Here are a small network's activations along a few directions, averaged over the inputs that share one value of a field.
Values that are neighbours, or in one group, have similar rows; names and order tell nothing.
In the rows, 500 means zero.
Strong random noise was added to every row along 6 fixed directions; ignore it. To show where, here is one row again and again, with new noise each time:
[566 506 468 625 367 487 604 514 234 464 369 498 312 480 310 625 523 402
 490]
[397 551 546 505 521 532 531 506 618 701 736 533 491 153 318 518 584 585
 568]
[514 543 420 450 660 612 453 473 350 299 512 560 421 658 574 525 492 377
 464]
[279 538 530 599 563 547 632 504 527 281 614 609 359 557 426 691 775 283
 385]
[558 490 213 273 619 398 675 328 287 326 395 603 154 410 507 588 476 583
 692]
[468 501 403 425 612 499 460 520 415 294 492 459 578 728 523 509 451 478
 420]
[525 522 347 346 664 541 464 463 420 355 474 502 505 600 571 430 366 540
 510]
[464 534 392 572 420 535 755 464 427 398 246 565 241 394 383 490 442 424
 475]


F, 17 values:
f10: [534 488 621 454 592 632 151 534 487 309 483 433 785 948 647 382 494 380
 260]
f15: [573 377 727 538 442 361 421 468 302 503 672 434 496 634 500 850 730 515
 511]
f4: [756 533 434 754 309 672 470 466 210 629 281 624 204 229 486 475 493 264
 686]
f7: [368 497 650 546 592 721 314 525 675 423 654 413 653 624 527 473 627 412
 336]
f13: [616 532 521 557 474 528 310 649 445 598 579 514 582 549 525 427 524 394
 562]
f1: [648 526 549 380 654 683 497 325 428 576 627 667 288 369 704 546 390 534
 616]
f8: [469 467 421 523 470 388 772 451 537 422 374 555 394 508 444 609 406 587
 460]
f14: [692 570 558 638 389 591 464 443 318 394  74 524 418 745 754 332 207 347
 456]
f11: [435 461 422 598 319 241 861 503 537 538 363 587 305 456 373 681 645 470
 618]
f6: [436 494 329 356 579 563 770 434 540 321 396 664 202 536 602 443 401 461
 501]
f3: [631 560 577 514 436 508 439 687 499 671 477 442 594 446 563 319 385 497
 591]
f9: [588 525 493 602 386 372 662 454 414 620 338 565 262 486 500 552 532 474
 606]
f2: [645 504 720 660 370 533 461 380 449 672 582 540 383 435 510 671 673 421
 535]
f16: [558 513 522 422 565 628 345 442 344 654 655 576 364 246 428 519 558 482
 603]
f5: [518 483 595 560 453 498 450 625 455 636 579 373 625 399 348 499 473 504
 419]
f17: [572 379 488 484 418 357 326 480 331 330 377 386 582 791 571 628 626 441
 474]
f12: [574 512 396 540 424 499 449 472 578 668 378 475 521 229 539 330 471 627
 613]
The values of F form a ring.
A walk along F starts at f11 and steps to its neighbour f9. Put f15, f4, f14, f3, f5 in the order it reaches them.
Answer: f14, f15, f5, f4, f3
How many steps from neighbour to neighbour lead from f2 to f16, at the fewest?
Answer: 6
Which values are neighbours of f8? Give them in the order they are listed.
Answer: f1, f6
Which values are neighbours of f10? Give them in the order they are listed.
Answer: f7, f17
